These are the activations of a small neural network, seen along a few directions. Each row is one input.
Each table varies a few parts of the input and shows all the possible inputs, shuffled.
A made-up example of a description, with smaller parts first: ring(8) and (point or ring(9) or (values(3) and line(4))).
Shared parts are said once, and a part with two or three values counts as separate values.
In the rows, zero is written as 128.

Other details of the inputs vary at random and push rows far along two fixed directions, the same in every table; ignore that.

Table:
x1: [126 180 145  83 130  29  78 140 110 132 131]
x2: [140 125 153 161 169 110 146 191 103 127 203]
x3: [109  84 146 121  82 181 192 106 137 143  91]
x4: [117  84 161 144 125 175 189 134 127 126 133]
x5: [151 134 113  84  32 115 112  38 152 141 120]
x6: [162 128 147 183 175 122 147 171 121 135 210]
x7: [145 137 102 193 202 146 123 173 117 105 175]
x8: [115 141 101  70  98  84  84  95 139 129  50]
x9: [160 159 122  82  64  86 117  78 159 169  84]
x10: [117  90 103 156 128 213 165  92 147 116  72]
x11: [142 168  81  94  95 101  96  79 153 133  51]
x12: [177 174 143 100 133  36  94 121 146 140 150]
x13: [129 136 119  60  26  94 107  61 131 131 117]
x14: [137 120 170 143 169 113 149 170 117 113 185]
x15: [123  74 111 153 126 222 156  91 151 120  63]
x16: [140 126 144  65  71  83 115  97 143 153  75]
x17: [ 86  89 141 120  86 190 166 107 122 151  77]
x18: [110 126 150 157 180 123 130 188  93 128 192]
x19: [115 135 116 167 200 129 114 192 107 104 180]
x20: [110  75 138 124  83 200 191 111 136 157  96]
x21: [107 137 163 153 172 119 136 177 100 113 177]
x22: [116 126 114 169 188 129 116 187 104 107 165]
x23: [122 105 100 184 147 217 140 106 124  75 175]
x24: [128 174 148  78 135  27  71 140 111 133 132]
x25: [119  95  87 150 117 223 159  94 149 136  69]
x26: [115 154  86  77  90  96  85 106 138 143  59]
x27: [146 161  65  92  98 100  86  85 148 149  60]
x28: [126  93 118 180 178 203 158 129 136  99 123]
x29: [137 152 129  68  64  81 122 102 139 158  84]
x30: [112 135 133 160 193 126 121 175 114  88 160]
x31: [119 174 136  89 107  50  63 122  96 106 188]
x32: [125 186 110 105 147  54  75 149 123 108 122]
x33: [ 88  89 106 130 100 204 155 106 137 128  58]
x34: [126 186  97  92 119  50  43 120 112  83 167]
x35: [136  82 122 131  78 187 177  83 153 174  92]
x36: [164 120 170 166 173 126 142 155 137 123 188]
x37: [118 118 143 163 199 138 114 182 116  89 160]
x38: [111 135 158 160 186 128 131 193  96 122 197]
x39: [160 136 165 175 184 120 152 162 131 116 205]
x40: [112  72 131 122  80 189 185 109 132 162  95]
x41: [136  88 131 137  87 196 181  92 155 166 102]
x42: [174 194 136 104 122  30  96 124 144 141 150]
x43: [ 98  77 172 150 148 179 155 149 111 124 132]
x44: [ 94  80 141 153 127 177 161 147 101 145 128]
x45: [161 207  90 111 149  57  66 130 138 118 119]
Each input here is: line(5) and (point or line(8)).
Changing only the line(5) part turns x18 into x40. The same change can be made to x44. Which row results?
> x2
Start at x10 and move only the line(5) part, one step at a time. The first step leads to x30. Which rows follow, in order?
> x1, x4, x39

Table:
x46: [127 146 163 130 161 105 122 142 112 108 195]
x47: [134 139 110 164 174 160 140 150 146  89 139]
x48: [138 123  72  98  86 128  85  77 154 132  64]
x49: [ 87  87 108 132 131 186 137 136 129 115  74]
x50: [141 126 177 151 168 131 135 149 124 130 169]
x51: [148 174 103 154 183 118 116 166 135  92 156]
x52: [ 94  87  86 156  89 246 190  71 156 138  36]
x53: [134 151 144 151 152  76 128 163 110 130 189]
x54: [ 98 119  84  80  87 137 105 106 132 139  31]
x55: [106  45  91 150  91 247 156  61 153 125  52]
x56: [134 124 144 147 144 117 152 155 107 128 173]
x57: [151 156 148  83 103  69  93 112 147 155 109]
x58: [126 117 169 154 140 141 143 140 109 106 169]
x59: [154 138 152 136 163  81 129 171 127 127 182]
x60: [127 137  87  96  81 145 124  62 168 123  27]
x61: [ 71  62  97 133 103 240 170 105 120 139  33]
x62: [128 125 157 156 146 143 144 150 128 154 160]
x63: [122 101 155 147 116 164 156 144 123 114 157]
x64: [132 164 153 154 149  86 115 171 103 119 203]
x65: [118 129 132  72  70 110 120  80 142 141 100]
x66: [141 127  65  98  85 132  88  80 146 139  65]
x67: [120  87 153 146 125 153 170 129 127 122 141]
x68: [101 136 108  89 117 106  85 102 122 122  48]
x69: [130 120 149 144 124 144 146 155 113 117 170]
x70: [140 142 145 149 157  88 135 160 118 146 176]
x71: [124 131  92 145 131 186 154 109 139 120  84]
x72: [150 141 162 134 156 106 120 166 135 135 174]
x73: [126 128  81 153 131 148 103 107 131 133 115]
x74: [134 115 151 148 148 117 150 163 122 114 179]
x75: [147 155  85  95 112  80  57  73 136 123  81]
x76: [162 177 121  71 102  23  92 119 126 165 115]
x77: [159 187  68  94 124  55  45 106 126 135 110]
x78: [155 209  98  90 134  44  65  98 144 107  87]
x79: [129 161 121  70  82  83 107 100 124 151 122]
x80: [ 81 110 113 167 169 176 136 161 108 118 117]
x81: [122 165 147 140 161  89 117 163 110 124 214]
x82: [129 140 125  86  57 110 122  94 122 151  92]
x83: [ 98 118 127 152 186 142 113 169 113  93 131]
x84: [137  94 146 150 145 154 172 155 125 138 157]
x85: [132  92 164 156 155 149 168 134 122 130 150]
x86: [131  90 156 147 128 189 169 142 136 149 136]
x87: [128  95 156 151 131 190 171 137 127 155 136]
x88: [137 100 160 153 156 135 160 149 129 127 161]
x89: [129 152 128  70  85  82 104 107 139 137 127]
x90: [111  98 142 133 121 181 167 134 124 126 162]
x91: [124  97 162 155 143 143 164 131 116 116 155]
x92: [155 172 119  70  88  25  91 123 128 146 122]
x93: [141 153 165 143 155  86 112 167 111 100 200]
What is each input in this table made of?
> line(6) and (values(3) or line(5))
Changing only the line(6) part turns x92 into x67. The same change can be made to x51. Which row results?
> x60
Changing only the line(6) part turns x71 into x78. The same change can be made to x61. Which row results?
> x68
Which other rows does x93 become when the line(5) part takes its other values? List them by row number.
> x57, x65, x67, x88
Which other rows does x64 become when the line(6) part takes its other values? List them by row number.
> x58, x63, x69, x82, x93
Which other rows does x73 become when the values(3) part takes its other values? List them by row number.
> x52, x80
List by row number the other rows that have the line(6) part in common with x47.
> x48, x49, x59, x63, x72, x74, x89
